A small network was shown many inputs. Here are its activations along a few directions, one row for each input.
Each table varies a few parts of the input and shows all the possible inputs, shuffled.
A made-up example of a description, with smaller parts first: one of 6 places along a line, together with either a single point or one of 11 places along a line or (one of 2 separate values, together with one of 8 places around a ring).
Shared parts are said once, and a part with two or three values counts as separate values.
In the rows, 128 means zero.

Other details of the inputs vary at random and push rows far along three fixed directions, the same in every table; ignore that.

Rows:
R1: [182 111 137 116 138  74 128 119 129 135 122 169  82 147]
R2: [170 130 133 123 127  57 129 109 111 106 150 180  94 162]
R3: [109 120  90 124 163 148 110 121 120 101 121  76  93 128]
R4: [128 116 161 133  91 117 102 125 129 116 110 116 197 121]
R5: [130 117 166 131  92 123  99 125 125 117 108 118 200 120]
R6: [104 119  90 115 165 148 107 119 116 101 120  81  94 123]
R7: [137  95 166 135 100 132 109 135 150 140  90 102 172 113]
R8: [163 136 132 114 131  65 131 110 112 111 149 179  99 158]
R9: [147  99 162 116 109 137  94 133 139 141  88 108 177 107]
R10: [124 142 130 140 130 162 166 151 154 178 135 149 104 130]
R11: [108 149 137 150 121 190 179 167 163 197 134 148 123 122]
R12: [ 77 154  94 129 138 167 127 129 119 102 141  86 137 125]
R13: [ 89 139  90 125 148 136 112 112 105  75 142  88 117 133]
R14: [106 124  90 112 164 145 110 120 119 102 118  76  95 126]
R15: [110 165 124 130 125 153 156 142 130 154 153 161 134 135]
R16: [116 147 145 138 108 149 139 139 131 148 138 147 163 129]
R17: [185 105 138 124 135  75 131 121 137 128 126 163  82 146]
R18: [154 115 133 119 124  69 102 101 105  86 134 146 121 146]
R19: [125 122 149 143 114 162 148 150 154 170 118 139 137 118]
R20: [128 138 145 122 107 134 124 132 128 135 131 139 170 126]
R21: [127 118 162 121  92 124  99 123 120 121 112 125 196 118]
R22: [125 108 174 136  91 167 117 149 157 164  87 102 193 102]
R23: [181 112 136 117 136  73 135 118 132 134 126 168  76 151]
R24: [184 109 136 123 135  72 130 119 132 132 124 167  78 150]
R25: [173  76 153 122 119  65  85 108 126  95  92 111 128 133]
R26: [104 159 125 146 121 145 167 141 140 146 157 153 127 140]
R27: [ 94 147  86 121 148 139 112 115 105  84 143  89 118 135]
R28: [126 140 127 142 131 161 168 153 154 173 133 148 104 130]
R29: [147  98 160 116 106 136  95 132 140 139  89 103 176 108]
R30: [128 114 165 136  92 118 102 124 128 116 111 118 198 122]
R31: [160 106 144 109 116  66  80  96 100  79 114 124 152 141]
R32: [128 174 120 134 131 127 188 141 135 164 176 200  89 156]
R33: [115 120 168 140  94 186 127 159 157 182  95 112 190 101]
R34: [117 155 111 154 144 166 199 160 162 187 157 169  69 141]
R35: [123 137 130 136 131 163 164 151 149 179 135 156 106 127]
R36: [113 120  87 119 163 148 109 122 123 100 123  74  94 124]
R37: [124 111 165 136  89 118 101 123 127 114 112 121 197 120]
R38: [143  97 164 120 103 132  97 132 137 141  86 104 175 112]
R39: [154 130 141 131 134 127 156 142 144 172 131 176  98 138]
R40: [ 89 142  88 114 153 140 108 112 100  82 143  94 119 131]
R41: [182 106 141 130 136  75 135 120 135 131 125 168  79 150]
R42: [108 165 125 131 126 151 158 143 129 154 154 162 131 137]
R43: [108 121  89 117 164 147 110 120 118 103 120  76  94 127]
R44: [167 121 117 135 139  51 159  94  78 122 155 172 114  51]
R45: [131 122 161 120  93 120 100 125 120 123 112 123 193 122]
R46: [180 105 140 127 134  74 132 118 131 132 127 174  77 148]
R47: [166 132 133 117 132  66 127 109 109 110 147 181 102 158]
R48: [ 93 147  85 113 149 138 112 114 104  85 141  88 119 134]
R49: [ 93 146  89 120 148 136 112 113 106  81 143  87 117 136]
R50: [100 174 110 152 134 152 191 149 140 159 175 174  97 150]
R51: [135 128 146 134 109 112 124 126 131 120 134 141 158 133]
R52: [129 128 142 129 117 161 140 148 149 170 113 131 140 119]
R53: [137 104 152 148 113 141 156 132 117 186 106 127 186   5]
R54: [ 70 167  88 123 148 190 137 137 120 122 153  98 134 122]
R55: [ 98 144  86 119 151 139 109 114 106  81 145  88 118 133]
R56: [ 92 144  90 122 148 133 115 113 108  77 141  84 117 136]
R57: [177 104 141 136 135  73 138 121 139 132 127 168  79 152]
R58: [ 96 143  87 121 151 138 113 115 109  77 143  85 118 133]
R59: [ 92 143  90 124 148 134 114 115 106  78 141  86 117 136]
R60: [ 92 160 115 157 136 211 196 174 171 200 151 145 108 122]
R61: [106 124  90 114 165 146 110 122 118 105 119  78  93 126]
R62: [137  91 168 138 100 134 108 135 147 141  92 111 172 111]
Description of these inputs: one of 2 separate values, together with either a single point or (one of 5 places along a line, together with one of 6 places along a line).
Question: Changing only the choice among 2 separate values turns R2 into R33. The same change can be made to R5. Which row results?
Answer: R41
Question: Changing only the choice among 2 separate values turns R51 into R60. The same change can be made to R37. Which row results?
Answer: R62
Question: Which other rows does R9 become when the place on the line of 5 takes its other values? List them by row number.
Answer: R17, R29, R36, R60
Question: Which other rows does R16 become when the place on the line of 6 takes its other values? List them by row number.
Answer: R2, R18, R27, R49, R55
Question: Which other rows does R57 become when the place on the line of 5 takes its other values? List them by row number.
Answer: R3, R39, R41, R43
Question: Which other rows does R28 become when the choice among 2 separate values takes its other values? List them by row number.
Answer: R12
Question: A walk changes only the place on the line of 6. It starts at R21 and steps to R31. List the rest of the walk in order.
Answer: R45, R32, R48, R20
Question: Which other rows does R47 become when the choice among 2 separate values takes its other values? List them by row number.
Answer: R39

Rows:
R63: [162 108 183 131  89 113 126 137 143 164 106 161 176 114]
R64: [ 83 152  87 136 157 182 154 140 130 137 147 103 101 117]
R65: [115 110 126 119 128 140  92 120 119 105 104  79 156 108]
R66: [ 74 171  85 132 149 178 154 137 120 126 162 114 115 127]
R67: [119 148 131 137 124 146 155 142 139 153 144 154 124 137]
R68: [157 130 140 135 126 104 156 134 140 153 141 180  96 147]
R69: [172  99 169 132 105 102 124 132 146 153 104 153 140 126]
R70: [147 143  76 118 173  58 138  95  95  71 173 156  37 165]
R71: [163 123 134 128 130  75 136 116 121 120 141 171  96 148]
R72: [128 151 145 150 116 159 185 159 158 196 149 186 119 133]
R73: [132  98 140 120 122 132  95 124 129 120  91  84 157 103]
R74: [169 124 153 130 118  98 146 133 139 156 133 186 111 143]
R75: [ 73 159 101 134 134 178 138 137 125 120 147  99 143 127]
R76: [ 75 162  97 128 138 179 138 136 120 123 148 100 140 123]
R77: [140 100 148 128 116 128 106 129 136 131  96 103 152 110]
R78: [118 120 134 121 119 133 101 122 121 110 113 100 159 123]
R79: [ 91 135 116 135 132 177 131 140 135 136 125  94 143 111]
R80: [152 116 171 131  97 124 128 139 145 160 112 156 162 127]
R81: [170  90 170 122 105 100 101 124 136 139  91 131 159 113]
R82: [110 119 126 118 125 139  92 120 116 101 110  83 162 118]
R83: [136 121  98 110 155  87 102 100 100  76 132 109  90 142]
R84: [151 129 121 122 133  71 123 107 109  94 146 153 102 150]
R85: [115 104 115 122 140 144  98 121 124 106 100  67 137 104]
R86: [101 164 122 136 123 162 159 144 134 150 155 149 135 137]
R87: [117 127 121 119 127 115  98 113 111  86 127 102 148 135]
R88: [131 127 136 138 126 149 150 146 150 164 123 139 119 126]
R89: [165 125 137 131 133 108 155 136 144 162 133 177  85 142]
R90: [117 117 135 125 118 130 101 122 122 108 112  98 160 123]
R91: [ 90 142  94 134 154 186 145 145 141 141 132  93 101 122]
R92: [125 157 146 149 113 157 184 156 149 192 152 189 131 126]
R93: [138 119 158 132 103 121 119 130 133 137 116 137 164 124]
R94: [145 106 163 121  95  92  84 111 116  97 106 116 190 125]
R95: [141 127 121 130 138 111 141 125 128 129 137 145  98 133]
R96: [110 117 125 120 125 136  95 118 114 100 110  82 163 110]
R97: [168 108 131 121 138  86 123 118 130 123 121 145  87 144]
R98: [124 119  75 108 175 100  99  98  99  64 133  85  67 140]
R99: [119 136 126 134 134 166 152 148 146 167 126 131 117 119]
R100: [119 151 133 143 125 162 172 154 152 177 146 165 115 135]
R101: [166 106 185 119  80  84  91 118 123 120 104 148 201 127]
R102: [137 144  65 116 180  62 134  92  91  59 173 139  31 165]
R103: [ 95 152 112 139 135 168 155 142 132 146 145 126 125 120]
R104: [102 117 122 118 126 146  87 118 112  96 106  69 170 107]
R105: [170 127 147 123 115  63 130 112 116 117 141 180 122 146]
R106: [ 99 131 112 136 139 179 140 144 141 148 121  95 125 107]
Question: What is each input in this table made of?
Answer: one of 4 places along a line, together with one of 11 places around a ring
Question: Changing only the place on the line of 4 turns R80 into R78. The same change can be made to R98. Which row results?
Answer: R83
Question: Changing only the place on the line of 4 turns R68 into R90. The same change can be made to R100. Which row results?
Answer: R67
Question: Which other rows does R97 become when the place on the ring of 11 takes its other values? List them by row number.
Answer: R69, R73, R77, R81, R85, R88, R89, R91, R99, R106
